These are the activations of a small neural network, seen along a few directions. Each row is one input.
Each table varies a few parts of the input and shows all the possible inputs, shuffled.
Descriptions start from the smaller parts, as in this example, which fits no table here: one of 2 separate values, together with either a single point or one of 9 places around a ring or (one of 5 places around a ring, together with one of 6 places along a line).
Shared parts are said once, and a part with two or three values counts as separate values.

Other details of the inputs vary at random and push rows far along two fixed directions, the same in every table; ignore that.

Rows:
r1: [  4  -8  11 -19   3 -17   5   0   5  22   7]
r2: [  5 -16 -12  -1  -5  -1 -20  -3  14  19  -6]
r3: [ 14  -4   0 -12 -10 -13 -21   3  15  13  -4]
r4: [ 12  -5   4  -7  -9 -11 -23   1  14  12  -6]
r5: [ -1   0  15 -24   2 -14  -5  -3   9  23  19]
r6: [ 12 -12 -17  -9   0 -13 -19  -9   9  19  -3]
r7: [  9 -10  -6  -2  -8  -8 -21  -2  12  16  -2]
r8: [-62  76 -22   5 -66  43  26 -20 -77 -34 -99]
r9: [ 12  -3  11 -27   6 -11  -3  -4   1  18  11]
r10: [ -4  -4  14 -19  -2 -18  -3   2   3  21  14]
r11: [ 10  -6  13 -19  -4 -12  -4   2   4  20  17]
r12: [ 11  -4  10 -21   2  -9   5  -4   6  19   9]
r13: [ -8  -5  14 -26   1 -12  -2  -3  12  23  15]
r14: [  8  -7  13 -27   1  -4  -4   4   7  22  11]
r15: [  1 -15 -12  89  52  28  34  18   3 -67  36]
r16: [ 13 -16 -14  91  47  35  34  20  -2 -71  33]
r17: [  3  -9  12 -22   4 -20  -2  -3   1  19  11]
r18: [ 11 -11 -10  83  48  34  21  26  -1 -64  41]
r19: [-76  83   1  -8 -56  35  41 -18 -86 -44 -73]
r20: [ 11 -12  -8  -3  -1  -9 -12  -6  15  17  -9]
r21: [ 11  -2  14 -24  -1  -9  -6   4   4  22  16]
r22: [ -5   0  15 -23   0 -16  -4  -3   9  23  19]
r23: [ 16 -24 -33 106  48  34  10  14   6 -76  22]
r24: [  7 -11  13 -23  -3  -7  -2   3   8  20  12]
r25: [ -7  -8  14 -24  -2 -13  -1   2   7  23   9]
r26: [ -8  -7  14 -25   0 -13  -1  -1   9  22  12]
r27: [ 12 -10 -13  -7  -2 -10  -9  -4  14  15  -7]
r28: [  6 -14 -16  -7  -6  -3 -18  -1  13  19  -5]
r29: [ -4  -4  14 -28   3  -9  -3  -3  12  24  15]
r30: [  0 -13 -11  84  53  27  27  11   1 -69  41]
r31: [ -1  -1  12 -27   8 -16  -2 -11   6  19  15]
r32: [  4   0  11 -25   8 -12   3  -5   9  22  10]
r33: [  1  -5  14 -19  -4 -16  -3   4   2  21  14]
r34: [-62  79 -24   3 -73  43  20 -13 -79 -36 -90]
r35: [  6  -7  11 -19   0 -14   5  -3   5  20   7]
r36: [-61  80  -9   2 -73  41  19 -11 -75 -43 -92]
r37: [ 15 -12 -14  86  51  37  31  22  -1 -68  32]
r38: [ 10  -4  11 -24   3 -11  -1  -7   1  16  12]
r39: [ 15  -6  -2 -14  -2 -15 -18  -4  13   9  -8]
r40: [ 12  -9  -3  -6  -2 -11 -11  -4  16  13 -12]
r41: [  0  -1  12 -24   8 -14   4  -7  10  22  11]
r42: [  8  -2  11 -25   8 -11   2  -1   7  23   8]
r43: [  3   0  12 -28   8 -13  -3  -8   4  19  13]
r44: [ 10  -6  11 -22   2 -13  -1  -6   1  16  12]
r45: [ 14  -7   2 -10  -1 -14 -20  -6  13  10 -10]
r46: [  1  -9  13 -23  -6  -9  -1   1   5  20   9]
r47: [-58  80 -16  -3 -67  38  31 -13 -73 -43 -97]
r48: [  2 -17 -13  92  51  28  34  21   1 -68  34]
r49: [-67  82   2  -5 -68  40  38  -9 -87 -42 -72]
r50: [ -4  -1  12 -22   6 -16   6  -8  10  21  11]
r51: [  9 -12 -11   1  -6  -7 -23  -3  11  20  -2]
r52: [  5  -7  11 -22   1 -16  -1  -6   1  17  11]
r53: [-60  78 -22  -3 -67  39  24 -19 -80 -44 -93]
r54: [ 15 -25 -38 109  50  36   8  12   4 -73  22]
r55: [ -2 -10  14 -24  -4 -12  -1   4   5  22   8]
r56: [ 13  -8  -6 -14  -2 -15 -16  -5  12  10  -6]
r57: [  6 -12  -1 -10  -9  -5 -18   1  16  13 -10]
r58: [  8  -2  12 -28   8 -13  -4  -4   2  20  11]
r59: [ 10  -3  13 -22  -3 -10  -5   0   5  20  17]
r60: [ 15  -5  -3 -12  -3 -13 -11  -1  17  13 -11]
r61: [ 12 -21 -31 100  39  41  13  27  10 -80  19]
r62: [ 14  -7   1  -8  -2 -12 -14  -3  17  14 -13]
r63: [  8  -9   3 -11  -9  -5 -20   1  17  13 -12]
r64: [ 12 -11 -18  -4   0  -9 -11  -6  13  19  -7]
r65: [  4  -5  13 -29   3  -6  -5   4   8  24  11]
r66: [  6 -15  -7  -6  -7  -3 -18  -1  15  16  -7]
r67: [ 11 -18 -12  85  44  41  26  24   1 -68  37]
r68: [ -2  -7  12 -22   6 -21  -1  -5   3  19  12]
r69: [ 12  -6  -4 -11 -11 -12 -19   2  14  14  -2]
r70: [ 11  -9 -10  -8  -9 -10 -19   0  13  16   0]
r71: [  0  -4  14 -28   3  -7  -4   0  11  23  14]
r72: [ -5  -2  15 -21  -1 -17  -3  -1   6  22  17]
r73: [ 10  -8  -1 -15 -10  -7 -18   4  17  12 -10]
r74: [  3   0  14 -25   2 -12  -6   0   7  23  18]
r75: [  7 -13 -11 -11  -9  -4 -16   1  15  16  -6]
r76: [ 16 -20 -27 102  46  32  10  16   6 -79  18]
Each input here is: one of 4 separate values, together with either (one of 2 separate values, together with one of 4 places along a line) or one of 11 places around a ring.
Changing only the choice among 4 separate values turns r64 into r6. The same change can be made to r32. Which row results?
Answer: r43
Changing only the choice among 4 separate values turns r59 into r12. The same change can be made to r51. Which row results?
Answer: r8
Change only the place on the line of 4 in r36. List by row number the other rows that result.
Answer: r4, r7, r51
Change only the choice among 4 separate values in r73. List by row number the other rows that result.
Answer: r3, r39, r60
Change only the choice among 2 separate values in r7. List by row number the other rows that result.
Answer: r70
Change only the choice among 2 separate values in r27. List by row number the other rows that result.
Answer: r20
Change only the choice among 4 separate values in r25. List by row number the other rows that result.
Answer: r10, r48, r68
A walk changes only the place on the ring of 11. It starts at r14 and steps to r67. List the rest of the walk in order.
Answer: r24, r46, r55, r25, r26, r13, r29, r71, r65

Rows:
r77: [-21  53  16 -92 -69 -26  -6 -27 -44  46 -41]
r78: [ 74 -58 -33  56  38  -5 -35   9  65   4  21]
r79: [-30  24   8  44 -11  25  29  27 -25 -58 -19]
r80: [-23  28 -18  35  12  48  35  -1 -44 -39 -10]
r81: [-24  29  -3  35  -7  53  20  20 -46 -46   6]
r82: [-23  17 -31 -84 -76 -12 -34 -35 -20  53 -96]
r83: [ 36 -49   5  26  55   1 -13  22  58   1  82]
r84: [-33  35  -6  41  14  20  26  -4 -21 -60 -26]
r85: [-32  50  26 -87 -61 -42  -3 -23 -33  42 -62]
r86: [ 44 -59   8  34  47  -5 -15  35  36  10  90]
r87: [ 46 -65   8  36  56 -23   7  11  44   2  58]
r88: [ -2  27  -5  36  -1  28  38  15 -35 -58 -28]
r89: [  -4   39  -14  -70  -82  -13  -31  -27  -17   62 -101]
r90: [ -7  19 -48  63 -17  25 -15  -4 -19 -53 -54]
r91: [ 45 -39  22 -98  -4 -59 -30  -8  28 113  38]
r92: [-50  26  -5  41   1  46  27  11 -33 -40   1]
r93: [-27  29 -14  47  -7  17  31  -2 -40 -53  -6]
r94: [-28  36 -15  38  12  38  20  -6 -46 -46  -3]
r95: [-46  24  -5  45 -12  35  33  12 -23 -48  -3]
r96: [ -9  32   0  36   3  33  20  -5 -43 -63 -13]
r97: [-15  33   7  33  -6  42  21  26 -27 -63 -16]
r98: [ 49 -43   4  28  74 -20 -16  10  57 -11  59]
r99: [-16  25  -3  33  11  43  36  -6 -32 -53 -23]
r100: [ -4  24  -2  33   3  42  35   0 -40 -57 -20]
r101: [ 31 -50  -7  33  68 -23 -11  -1  58   3  76]
r102: [ 26 -58  15  37  55 -20  -6  31  67  -3  61]
r103: [-42  22  10  40   0  41  28   6 -22 -54 -13]
r104: [-27  45  41 -99 -70  -4  -9 -13 -35  43 -46]
r105: [-39  43  21 -88 -54 -29  14 -24 -21  50 -70]
r106: [-10   5 -58  57 -17  36   0  -1 -19 -47 -59]
r107: [  4  28 -39  66 -21  31 -14  -7 -18 -51 -51]
r108: [ 64 -50   2  24  66 -10  -2  21  50  -8  54]
r109: [ 24 -36  36 -95  12 -73 -41 -32  56  98  29]
r110: [ -9  27   2  42  -4  24  24  -1 -47 -62 -13]
r111: [ 47 -49   5  25  46   1 -14  28  50  -2  84]
r112: [-17  58  25 -99 -55 -24 -12 -23 -34  37 -58]
r113: [-17  23  -6  43   1  19  43  11 -30 -54 -31]
r114: [ 17 -34  42 -96   3 -62 -39   0  69  95  24]
r115: [-33  27 -19  39   7  37  43  -6 -25 -46 -15]
r116: [-27  -1 -46  52 -27  46 -16  10 -15 -55 -46]
r117: [  29  -36   48 -104   -1  -51  -45   -9   57   97   35]
r118: [ 50 -60  22  30  43 -10 -13  29  45  -4  73]
r119: [ 48 -50  -9  26  66  -3   1   8  53   3  70]
r120: [ 40 -55   1  30  75 -19   3  12  66   0  50]
r121: [  51  -41   37 -101   -6  -65  -29  -14   39   99   23]
r122: [  49  -31   20 -106   -3  -54  -31  -14   44  101   34]
r123: [-32  17  12  46 -15  30  30  16 -34 -55 -11]
r124: [-36  23  -1  48   4  18  31 -11 -32 -55 -18]
r125: [ 35 -52 -21 -86 -20 -66 -83 -31  55  95 -12]
r126: [-37  24 -19  40  13  40  40  -4 -38 -36 -12]
r127: [-54  37  39 -86 -69 -18   1 -19 -25  50 -51]
r128: [-25  32  -7 -73 -92 -11 -45 -11 -11  54 -87]
r129: [-39  30 -16  47   0  19  32  -8 -31 -51  -8]
r130: [ 24 -56   3  33  58  -6  -9  20  65   4  81]
r131: [ 29 -42  21 -89  -1 -66 -24 -11  32 114  35]
r132: [-34  42  30 -84 -63 -36  -2 -33 -41  45 -54]
r133: [-12  32 -21 -75 -79 -17 -32 -27 -17  57 -99]
r134: [-34  23 -18  44   0  29  47  -3 -28 -44 -15]
r135: [-41  45  15 -81 -61 -30  -3 -27 -53  58 -39]
r136: [-12  38 -14  35  -2  34  22  -2 -41 -58  -3]
r137: [-23   6 -43  58 -29  42 -14  14 -13 -51 -47]
r138: [-17  30 -13  42  -2  29  23   4 -58 -47   0]
r139: [ -7  26 -16  37  -9  35  40   7 -41 -50 -10]
r140: [ 25 -45  34 -90   4 -69 -21 -23  52 102  20]
r141: [ -3  22 -28  64 -33  46 -12  15  -9 -49 -46]
r142: [  41  -29   23 -100    5  -61  -49  -17   30  106   46]
r143: [-32  41  12 -87 -67 -24  15 -24 -36  55 -50]
r144: [-21  33   0  36  11  33  22 -11 -35 -60 -16]
r145: [ 55 -54  -8  27  64   0  -3  16  32  10  75]
r146: [-33  31  -5  46   7  12  30  -1 -24 -58 -26]
r147: [ 48 -55   7  30  40  -8 -12  32  47   0  84]
r148: [-35  24  -3  45 -19  32  32  19 -32 -50  -1]
r149: [-61  41  24 -84 -67 -13  -1 -14 -36  63 -36]
r150: [-40  41  25 -91 -49 -14  11 -37 -27  50 -62]
r151: [ 59 -61 -21  63  29  -1 -49  29  70   2  31]
r152: [  2  25 -41  69 -19  29 -15  -4 -19 -49 -54]
r153: [ 28 -62 -10  40  67 -15   7  10  42  17  71]
r154: [ 41 -48  15  25  62  -5 -15  30  64  -8  63]
r155: [-17  53  27 -94 -62 -34  -8 -19 -38  39 -59]
r156: [ 52 -53  18  29  46 -15 -14  40  53  -7  65]
r157: [ 50 -67 -47  54  42 -19 -51   4  59  -3  27]
r158: [ 26 -52  -7  36  74 -18 -12   1  44  11  79]
r159: [ 25 -57  -7  44  68 -25  -8   5  40  11  80]
r160: [-36  30  -4  36   0  53  22  14 -38 -43   3]
r161: [ 29 -63   6  43  50 -12  -9  33  40  11  87]
r162: [ -23   51   22 -100  -47  -13    5  -24  -24   45  -68]
r163: [-23  39 -15  36   6  35  23  -8 -33 -56  -6]
Changing only one part turns r103 into r109. The same change can be made to r102. Which row results?
Answer: r146
Changing only one part turns r95 into r129. The same change can be made to r81. Which row results?
Answer: r142
Changing only one part turns r155 into r88. The same change can be made to r98. Which row results?
Answer: r162
Describe the family of inputs behind these rows.
Answer: one of 3 separate values, together with either one of 5 places along a line or (one of 4 places along a line, together with one of 6 places around a ring)
Change only the place on the line of 4 in r96. List by row number the other rows that result.
Answer: r112, r136, r142
Change only the choice among 3 separate values in r127. List by row number the other rows that result.
Answer: r124, r140
Change only the place on the line of 4 in r144. List by row number the other rows that result.
Answer: r94, r98, r163

Rows:
r164: [-10  16   7 -78 -49 -32 -16 -27  -7  54 -42]
r165: [-22  21   6   2  -9  13  26   2 -27  -5 -10]
r166: [ 21 -19  -4  16  13  -8  -3  -1  17  -6   2]
r167: [-23  25   9   2 -20  13  18   7 -25 -11  -1]
r168: [-15  21  -5   6 -25  18  -1   3 -13 -14 -21]
r169: [ 19 -14  -4  14  15   2  -5   9  22   0   2]
r170: [  8 -17  -9  17   6   9 -15   7  16   2  16]
r171: [-24  21  19  -5 -13  20  16   3 -23 -18  -5]
r172: [ 10 -11  -6  18  15  -7 -12   3  21  -4   5]
r173: [-23  22   9 -10  -5  16  24   3 -21 -17 -10]
r174: [ 15 -13 -12  15  15  -4  -4  -5  19  -3   8]
r175: [  5 -11   3   8  19  -4  14  12   8   4  28]
r176: [-23  26   9  -4 -18  14  17   8 -22 -17  -1]
r177: [-23  19  12  -2  -6  16  25   0 -26  -9 -12]
r178: [ 27  -8  -3  13  16  -1 -11   3  13  -4   7]
r179: [ -2  26  -6   4 -14  12   1  -3 -20 -17 -27]
r180: [-15  11 -15   5 -19  14   6   1 -19 -11 -28]
r181: [ 18 -12  -8  15  15  -5  -3  -3  20  -4   5]
r182: [ 10 -18 -15  15  15   7  -8   4  16   5   9]
r183: [ 18 -19 -13  14  12   1 -13   1   4  -1  13]
r184: [ -7  22  -6   7 -13  10   8 -10 -12 -15 -34]
r185: [ 22 -16  -9  13  11  -4 -10   3   8  -6  11]
r186: [ 18 -20  -6  13  11  -4  -4  11  17  -4   3]
r187: [-16  18 -15   5 -16  18   6  -1 -15  -8 -27]
r188: [  0 -11  33 -76  -3 -41 -18 -14  21  64  13]
r189: [ 11 -17 -16  16  16   2  -7  -7  15   3  10]
r190: [ 15  -5  30 -84  -5 -39 -18 -11  14  60  18]
r191: [-29  26   4   4  -9   3  19  -1 -25 -10  -7]
r192: [-14  14  -5   6 -28  14   0   4 -16 -17 -23]
r193: [ 13 -10  14   7  25  -1   7   2  -1  -1  29]
r194: [  5 -13  13   3  27  -2  13  -4   9  -6  25]
r195: [-21  20  11  -1  -5  11  26 -11 -26 -12 -11]
r196: [  4 -11  16   1  16   3   4  12  13  -9  33]
r197: [  6 -11   9   1  26  -4  13  -2  11  -9  27]
r198: [ 10 -18  -5  18  12 -11 -11   5  18  -7   4]
r199: [ -2  20  -6   4 -17   8   2  -1 -24 -19 -28]
r200: [ 15 -21 -11  14  11  -2  -5   9  16  -2   7]
r201: [ 16  -6  28 -73  -9 -42 -17 -13   8  73  18]
r202: [  6 -12   6  13  21  -7  15  -3   6   3  27]
r203: [ -6  25 -11   3 -15  14   1  -5 -21 -15 -23]
r204: [-10  21 -14   4 -14  19  -2  -7 -25 -10 -22]
r205: [-16  11 -16   7 -17  12   5 -12 -21 -11 -27]
r206: [  7 -10   2  11  20  -9  15   0   8   1  29]
r207: [  4 -14 -13  18  15  -3 -13   0  18   0  10]
r208: [  4 -12  14  13  11   0   6  11   6   3  33]
r209: [-23  13 -14   9 -18   7  -1  -5 -19 -14 -27]
r210: [ 13 -15 -15  16  15  -1  -5  -6  17   0  10]
r211: [-21  21  31 -90 -34 -20   1 -15 -13  55 -25]
r212: [ 22 -16   7 -71 -19 -41 -36 -14  16  68   0]
r213: [ 18 -12   2  16   6   3 -12  11  22  -4   9]
r214: [ 10 -15  -8  16   5   6 -14   9  18   0  16]
r215: [ 14 -15 -11  14  14   2  -5   7  20   0   8]
r216: [-23  20   5 -73 -44 -24 -27 -24  -6  62 -39]
r217: [13 -5  5  2 21 -5  7  7  2 -6 33]
r218: [ 18 -14  -7  14  14   0  -5   9  21  -1   4]
r219: [  9 -23  -8  17   3   5 -15   9  13   0  15]
r220: [13 -5  4  8 20 -6  8  7 -1  0 33]
r221: [ 28 -15  -2  13  13  -5 -11   5  10  -7   6]
r222: [-24  11 -14  10 -17  10  -3  -6 -20 -11 -27]
r223: [  6 -12 -10  18  15  -5 -12   1  20  -2   8]
r224: [ -9  16  -8   6 -17   5   9  -8 -17 -18 -32]
r225: [ 18 -19   3  16   3   0 -12  13  19  -6   8]
r226: [  5 -11   4   2  21  -3  13  12  10  -2  28]
r227: [-20  15 -10   8 -18   5   0  -4 -16 -16 -29]
r228: [ 6 -9  3  4 22 -8 14  1 10 -5 29]
r229: [12 -9 15  1 26  1  6  3  1 -7 29]
r230: [-30  24  10  -6  -4   8  17  -3 -20 -20  -9]
r231: [ 10 -25 -14  14  11   3  -8   6  12   3   8]
r232: [ 12 -11  -3  19  16  -6 -12   3  22  -3   3]
r233: [-29  23   8   6  -8   6  19  -3 -27  -8  -9]
r234: [-14  13 -16   6 -18   9   7 -11 -20 -14 -27]
r235: [ -8  14  -5   5 -17  12   7   4 -15 -15 -36]
r236: [ -8  23 -14   4 -15  16   0  -6 -24 -12 -22]
r237: [-24  21  18   0 -15  18  17   3 -26 -12  -5]
r238: [-15  16  -3   9 -16   4   0  -2 -15 -18 -34]
r239: [ 11 -21  -7  16   2   2 -14  10  14  -3  15]
r240: [-11  22  -1   7 -24  16   0   5 -12 -16 -25]
r241: [  0 -12  33 -71  -5 -43 -18 -15  19  70  13]
r242: [ 17 -18   1  16   2  -2 -12  13  18  -7  10]
r243: [ -2  -8   5   7  22 -10   6   7  11  -5  29]
Describe the family of inputs behind these rows.
Answer: one of 5 separate values, together with either one of 6 places around a ring or (one of 2 separate values, together with one of 5 places along a line)
Changing only the choice among 5 separate values turns r190 into r197. The same change can be made to r220. Which row results?
Answer: r206
Changing only the choice among 5 separate values turns r183 into r219. The same change can be made to r178. Which row results?
Answer: r213
Change only the choice among 5 separate values in r201. List by row number the other rows that result.
Answer: r165, r202, r208, r233
A walk changes only the place on the line of 5. It starts at r169 and steps to r218. List the rest of the walk in order.
Answer: r215, r187, r182
A walk changes only the place on the ring of 6. It starts at r208 and steps to r237. List the rest of the walk in order.
Answer: r171, r196, r176, r167
Change only the choice among 5 separate values in r176. List by row number the other rows that result.
Answer: r217, r226, r228, r243
Change only the choice among 2 separate values in r239. List by row number the other rows that result.
Answer: r214
